A small network was shown many inputs. Here are its activations along a few directions, one row for each input.
Each table varies a few parts of the input and shows all the possible inputs, shuffled.
A made-up example of a description, with smaller parts first: one of 8 places around a ring, together with either a single point or one of 11 places along a line or (one of 3 separate values, together with one of 4 places along a line).
Shared parts are said once, and a part with two or three values counts as separate values.

Other details of the inputs shift rows strongly along two fixed directions, in all tables alike. That doesn't count.

A family of inputs:
row 1: [-14 -27  -3 -50  36   6  -3  15  19 -23   4  47  12   3  -8]
row 2: [-33  -9  -2 -56  34  -8   9  18   4 -23   2  29  18  -3 -20]
row 3: [-39 -27 -50  21  16  -1  -9  11  -1 -25  -2   6   9  25   6]
row 4: [ 49  55  78 -29   9   6  15 -37   6  19  22   5 -30 -71 -10]
row 5: [  3  -4  -4 -70 -11 -25  19  10 -32 -43  -1  61  -4  -7 -35]
row 6: [-33 -27 -46  40  17  -2 -15  24  -8 -29 -10   2   6  29   3]
row 7: [ 13  -4 -16 -71  -2 -43  10  -4 -28 -27  17  60  22 -18 -30]
row 8: [-21 -34 -51  39  20  -1 -53  23  16 -10 -16 -40  27  46  37]
row 9: [ 24  -4  -5 -90 -16 -42  11  -6 -27 -33   3  61  18 -20 -32]
row 10: [ -3 -25   9 -51  23   5 -14  23   8 -30  -8  43   1  11  -5]
row 11: [ 60  50  39 -25 -24 -16  45 -59  -1  14  25  17 -38 -69  -5]
row 12: [-29 -24 -38  27   8   1 -23  25 -14 -31 -10   7   0  23   3]
row 13: [-30 -37 -45  55 -60 -23 -12  32 -18  28  -2 -48  43  66 -14]
row 14: [ 64  41  63 -14 -10   6  15 -52  -1  10  24  29 -40 -68  -5]
row 15: [ 55  54  33  12 -21  -5  20 -45 -17  10  24   0 -41 -59 -10]
row 16: [  4  17 -25  -7 -36  37 -27  37 -81  78 -78 -20  79  72  45]
row 17: [ 25  50  21   7 -11  11  53 -54   3   7  27   4 -48 -54 -15]
row 18: [ 59  12 102 -25 -42  26  30 -36  40  68  27   6  -9 -32 -20]
row 19: [-38 -33 -46  57  39  13 -34  40  15 -19 -13 -23  10  44  19]
row 20: [ 25  29  12  70  21  28 -11 -41  37  34  21 -53 -26 -20  39]
row 21: [ 24  -2  -2 -72 -15 -44   0   4 -39 -34   5  56  12 -10 -26]
row 22: [ -4 -10 -15 -72  -7 -30  32   7 -17 -36   0  62   0 -15 -29]
row 23: [ 17  29  27  68  17  47  -4 -22  31  17   8 -39 -51 -24  23]
row 24: [ 10  25  15  65  11  49   5 -35  46  20   0 -55 -45 -14  33]
row 25: [  2  -5  -7 -59   3 -27  26  13 -27 -41   4  68   3 -15 -45]
row 26: [ 13  32  16  69 -10  32  12 -41  11   9   6 -38 -56 -18  24]
row 27: [-12 -25 -13 -48   1  -5   6   3  -2 -36 -11  45   4   2 -13]
row 28: [-55 -38   1   8 -25   6   7  46  11  27 -10 -33  33  52 -25]
row 29: [-39 -57  -6  23 -22  20  -8  44  26  26  -9 -22  28  62 -10]
row 30: [ 16 -24   7 -41  33 -15 -26  21   4 -19   3  45  24   1  -6]
row 31: [-43 -53 -19  31 -43   7   3  31   4  19  -8 -16  24  57 -17]
row 32: [ -1  20  -2  93  16  43   4 -26  48  27   2 -69 -47  -7  50]
row 33: [-17 -30 -52  26   3 -25 -27  12  -5 -15  -8  -9  20  26  29]
row 34: [ -3  -7   8 -48  31 -29 -13  24 -10 -18   1  28  30  -6 -17]
row 35: [ 31  34  11  77 -14  14 -10 -45   4  19  11 -51 -40 -16  37]
row 36: [ 25  28   9 101  14  32 -33 -22  24  30  10 -71 -34 -10  44]
row 37: [ -3 -28 -22   9  20  -7 -50  26   2 -15  -8  -9  19  35  26]
row 38: [  3  -7  18 -91  16 -27  -5   8  -3 -21  -4  36  30 -14 -18]
row 39: [-20 -12 -73  64   1 -33 -28  24 -31 -20  -3 -31  21  35   6]
row 40: [-48 -11 -29  21  27   1 -25  42  -6 -22 -14 -23  10  25   1]
row 41: [-32 -16 -37  10  21 -25 -27  28   3  -6 -10 -32  30  24  24]
row 42: [ 12  -3  34 -98  16 -31  -9  15 -15 -24   1  50  23 -15 -20]
row 43: [ 39  53  67 -35  17   5  29 -51  19  25  30   4 -22 -69  -6]
row 44: [  9  23  56  55 -43  21  17 -20  28  77  16 -76  -1   0  -2]
row 45: [-32 -10 -58  35  -4 -12 -13  29 -30 -33  -8  -8  -1  24  -8]
row 46: [-19 -32   4 -39 -57 -13  36  24 -14  10   2  27  21  25 -55]
row 47: [-31 -52 -31  56 -48  -9 -25  29  -1  31  -5 -39  45  68   1]
row 48: [ 23 -20  10 -89  -3 -28  -2  -9 -11 -31  -1  69  20 -17 -18]
row 49: [ 19  50  63  -8   8  25  30 -33  16  11  10 -14 -47 -46  -2]
row 50: [-36 -14 -65  23 -10 -12  -1  15 -16 -31 -15 -17   4  30  -2]
row 51: [-18 -25 -49  19  12 -19 -28   5  -8 -16   4   1  25  22  15]
row 52: [ 63  31  67 -32   9  12  20 -49  37  24  21  19 -33 -62  16]
row 53: [-12 -25 -45  39  13 -21 -34  18 -15 -19  -4  -3  22  27  12]
row 54: [ 24  49  69 -40   7  25  45 -46  28  11   9   2 -41 -62 -13]
row 55: [-15  43   8 101  24  33   9 -16  24  23   4 -81 -39 -13  22]
row 56: [   4   20   24 -103  -27   49   32   30  -70   60  -78   65   40   32
   -7]
row 57: [-29 -13  -1 -59  25 -14  12  24   8 -23  -8  27  12  -3  -9]
row 58: [ -5  24 -15 102  -5  30  16 -38  27  19   3 -63 -50 -11  43]
Description of these inputs: one of 2 separate values, together with either a single point or (one of 4 places along a line, together with either a single point or one of 6 places around a ring).
The inputs of row 17 and row 7 match in every part but the choice among 2 separate values. If row 49 is changed in the same way as row 17 into row 7, which row does it become?
> row 42
The inputs of row 55 and row 34 match in every part but the choice among 2 separate values. If row 24 is changed in the same way as row 55 into row 34, which row does it become?
> row 8
Which other rows does row 27 become when the place on the ring of 6 takes its other values? List them by row number.
> row 3, row 6, row 12, row 26, row 58
Which other rows does row 39 become when the place on the line of 4 takes its other values? List them by row number.
> row 30, row 34, row 53
Which other rows does row 50 become when the choice among 2 separate values takes its other values? List them by row number.
> row 9

A family of inputs:
row 59: [-16 -34  12 -66  15  -7  -8  26   8 -26   0  45  21  10 -27]
row 60: [-18 -34   7 -70  17 -12  -3  23  13 -24   2  42  24   8 -22]
row 61: [ 11   1  21  24   8  13  -1 -13  27  18   9 -15  -8 -10  11]
row 62: [ -2   0  12 -27  15   5  11   5  15  -6  -2  13  -7 -10  -4]
row 63: [ 14  -7   0 -14 -12 -15  10  -9   2  -2  14  20   2  -9 -12]
row 64: [  2   9   5 -27  23   7   5  -2   3  -5  -2  19   0 -12   2]
row 65: [ 11 -13  17 -22   9   1   0   0  21   5   9  17   6  -6  -2]
row 66: [ 10  27  31  25  11  25  19 -23  26  15   3 -24 -34 -28  11]
row 67: [ 18  38  25  65 -21  24  24 -46  19  22  21 -48 -48 -29   2]
row 68: [ -62  -29 -108   89   10   -9  -45   45  -31  -25  -25  -52   27   73
   25]
row 69: [  4   5   0 -15  -7  -5  17   0  -9 -16   1  19 -13 -10 -18]
row 70: [ -6 -41   4 -52  15 -15 -16  31   6 -17   1  47  28  14 -12]
row 71: [  2  24  10  58 -15  12  17 -35  17  14  16 -44 -33 -19   5]
row 72: [-57 -35 -97  86   3 -29 -53  46 -22 -17 -17 -66  41  70  26]
row 73: [ 10  -4  -4 -49  -5 -33   1   6 -18 -16   8  31  19  -8 -20]
row 74: [-45 -28 -79  80  21   2 -54  32   3  -9 -23 -66  22  63  50]
row 75: [ 14  28  31  26   8  30  16 -20  23  15   3 -22 -37 -24   7]
row 76: [  5  -1  33 -33 -47  19  20  13 -22  54 -22   9  27  23 -13]
row 77: [ 25  31  32  20   7  12   4 -26  21  26  13 -32 -18 -26  15]
row 78: [-10 -19 -18 -61   0 -28  13  21 -16 -34  -4  49  13   2 -27]
row 79: [  1 -14  -1 -31  17  -5 -19  12  -2 -17  -8  24   9   4  10]
row 80: [ -7 -11  26 -24  11   6   2   3  20  -5   8  13  -4  -7  -8]
row 81: [-58 -25 -86  94   0  -8 -29  39 -13 -18 -18 -62   7  60  26]
row 82: [  2 -11   7 -30  15 -10 -20  19  -1  -8  -1  14  21   6  -7]
row 83: [ 14   7   6 -17  -8 -22   1  -3 -15  -6  10  12   2 -14 -10]
row 84: [ 18  49  27  57  15  37  15 -43  20  29   6 -42 -41 -36  27]
row 85: [ 13  33  14  33 -10   9  29 -31   6   7   8 -21 -38 -31   1]
row 86: [ 30  34  12  31 -13   6  10 -39  -4   8   9 -16 -36 -29  16]
row 87: [ -1 -13  28 -62 -42   8  18  22 -26  42 -27  29  44  26 -23]
row 88: [-47 -37 -82  98  -4 -14 -39  30  -4  -6  -9 -60  25  61  26]
row 89: [ 19  49  29  58  14  39  13 -39  18  29   8 -40 -46 -34  28]
row 90: [ 11  26  32  26   9  26  17 -19  24  15   5 -21 -39 -26  12]
row 91: [ 16   1  13 -25  12   6 -11  -3   2  -9  -5  19  -2  -8   6]
row 92: [ 11 -20   1 -38 -11 -20   3   7  -9 -16   9  45  13  -2 -26]
row 93: [ 23  30  36  24   9  12   1 -26  20  24  11 -30 -17 -28  14]
row 94: [  4 -17 -22 -64  -2 -32  -5  10 -24 -34  -5  51  20   1 -13]
row 95: [ 11   1  23 -24  13  -7 -10   5   5   1   5  10   6 -10   0]
row 96: [ 37  49  14  63 -17  21  12 -52   2  20  10 -42 -48 -32  22]
row 97: [ -9 -32 -33 -67   3 -39 -16  24 -31 -45 -12  58  34  14 -14]
row 98: [ 18  36  24  27  15  32  10 -27  11  17   3 -16 -30 -27  13]
row 99: [ 12   1  13 -26  16   1  -9  -6   5  -8  -5  17   1 -12  10]
row 100: [ 10  23  23  33 -17  10  22 -33  13  10  20 -22 -36 -26  -3]
row 101: [  5  14 -12 -19   2  -8  15 -11 -17 -12   3  21  -5 -15  -8]
row 102: [ -8 -10  24 -25  13   5   3  -1  22  -5   6  11   0  -9  -9]
row 103: [ -9 -11 -20 -58   9 -25   5  13 -30 -34  -6  56  20  -3 -22]
row 104: [ -65  -30 -107   89   11  -13  -44   46  -30  -24  -23  -51   26   71
   30]
row 105: [ -6 -13  12 -43 -44  10  14  24 -24  46 -26  11  44  37 -15]
row 106: [  8 -26  18 -46  11  -4  -8  15  10  -9   4  42  17   2 -16]
row 107: [  1 -33  -7 -52  -7 -31  -2  19 -13 -24   7  56  22   5 -25]
row 108: [ 11  25  17  29 -16   9  26 -37  17  12  21 -26 -32 -26  -3]
row 109: [ 17   8   5 -16 -10 -18   0  -4 -16  -7   8  12   4 -12 -15]
row 110: [  8   0  32 -33 -48  23  18  13 -23  53 -24   9  29  25 -18]
Describe the family of inputs behind these rows.
> one of 4 places along a line, together with either a single point or (one of 2 separate values, together with one of 6 places around a ring)
The inputs of row 62 and row 90 match in every part but the place on the line of 4. If row 60 is changed in the same way as row 62 into row 90, which row does it become?
> row 80
The inputs of row 63 and row 107 match in every part but the place on the line of 4. If row 65 is changed in the same way as row 63 into row 107, which row does it become?
> row 70
Which other rows agree with row 72 in the place on the line of 4? List them by row number.
> row 61, row 66, row 71, row 84, row 85, row 87, row 88, row 93, row 97, row 99, row 102, row 103
Which other rows does row 82 become when the place on the ring of 6 takes its other values? List them by row number.
> row 59, row 75, row 91, row 98, row 106
